K76: [107  93 125 171 133 166 142 116 121 136 170 134  91  87 173 135 145  74
  74 106  98 159 115 173 162 161 215 111 126 146 143]
K943: [109 101 131 163 122 156 139 114 124 132 158 134  96 137 162 131 141  89
  89 109 104 147 142 104 121 105  65 136 115 120 119]
K674: [109 101 131 163 122 156 139 114 124 132 158 134  96 100 162 131 141  89
  89 109 104 147 142 104 121 105  65 136 115 120 119]
K903: [145 150 125 105 135 100 118 137 120 128 111 123 158 148 104 137 120 155
 155 149 150 117 140 108 120 109  76 137 117 121 120]
K989: [107  93 133 171 115 166 142 116 121 136 170 134  91  87 173 135 145  74
  74 106  98 159 115 173 162 161 215 111 126 146 143]
K333: [171 169 124  75 171  33 107 152 101 133  88 115 194 199  81 172  92 190
 190 169 174  85 143  86 139  99  22 137 124 107 115]
K475: [109 101 131 163 122 156 139 114 124 132 158 134  96 100 162 131 141  89
  89 109 104 147 114 159 151 151 194 113 132 140 141]
find: [109 101 131 163 122 156 139 114 124 132 158 134  96 100 162 131 141  89
  89 109 104 147 114 159 151 151 194 113 132 140 141]  K475
find: [109 101 131 163 122 156 139 114 124 132 158 134  96 137 162 131 141  89
  89 109 104 147 142 104 121 105  65 136 115 120 119]  K943

K77: [109 184 147 169  91  52  93  69 116 212  84 162 183 118]
K627: [147 109 184 183 188  96 124 160 201  71 209 153  88 116]
K477: [154  90 134 111  83  74 181  51  74 203  45 194 168 153]
K914: [109  62 163 184 153 126 201  71 124 160 203  76 187  86]
K867: [102  74 154 119 170  85 210 164 138 193  47 156 175  49]
find: [124 160 201  71]  K627
find: [109 184 147]  K77
find: [109 184 147 169  91  52  93  69 116 212  84 162]  K77
find: [154  90 134 111  83  74 181  51  74 203  45 194]  K477
find: [147 169  91  52  93]  K77
find: [210 164 138 193  47]  K867
find: [ 83  74 181  51  74 203  45 194 168 153]  K477

K747: [128 130 133 233 233]
K303: [127 128 128 159 233]
K502: [128 129 130 230 235]
K492: [128 130 129 230 234]
K471: [128 130 129 235 234]
K272: [128 130 133 233 234]
find: [130 129 230 234]  K492
find: [128 130 129 230]  K492
find: [127 128 128]  K303
find: [128 130 129 230 234]  K492
find: [127 128]  K303
find: [129 235 234]  K471

K458: [ 80 160 123 162  85 143  59 113 161 139 119 169 127 168  55 146  81 165
 156]
K292: [ 77 128 205 150  75 118  48 102 176 129 105 113 119 127  36 138  70 128
 126]
K427: [ 59 113 159 139 160 109 190 145 100 133 141 186 199 156 205 174 167 170
 162]
K898: [145 138  99 129 151 122 175 139 117 132 136 132 170 129 180 161 157 137
 135]
K539: [125 132 123 106 120 108 134 123 131 126 120 181 173 156 133 155 122 175
 157]
K420: [ 89 186 155 118  88 218  82  92 112 103  99 154  58 156 133  84  78 154
 155]
K486: [113 150  63 167 132 115 126 136 135 144 140 148 167 138 138 170 135 139
 143]
K915: [ 83 153  96 185  97 121  63 124 167 151 132 161 147 153  68 165  94 151
 149]
K223: [163 121  37 125 175  60 213 159 115 145 151 165 243 131 228 206 187 159
 147]
K284: [150 134 135  96 147 126 188 129 107 116 121 126 161 129 185 146 153 142
 134]
K603: [ 80 156 197 132  81 173  65  91 137 108  96 106  72 134  56  99  73 120
 128]
find: [ 59 113 161 139]  K458
find: [125 132 123 106 120 108 134 123 131 126 120 181 173 156 133 155 122 175
 157]  K539
find: [ 75 118  48 102 176 129 105 113 119]  K292
find: [185  97 121  63 124 167 151 132 161 147 153  68]  K915
find: [126 161 129 185 146 153 142 134]  K284
find: [ 63 167 132 115 126 136]  K486

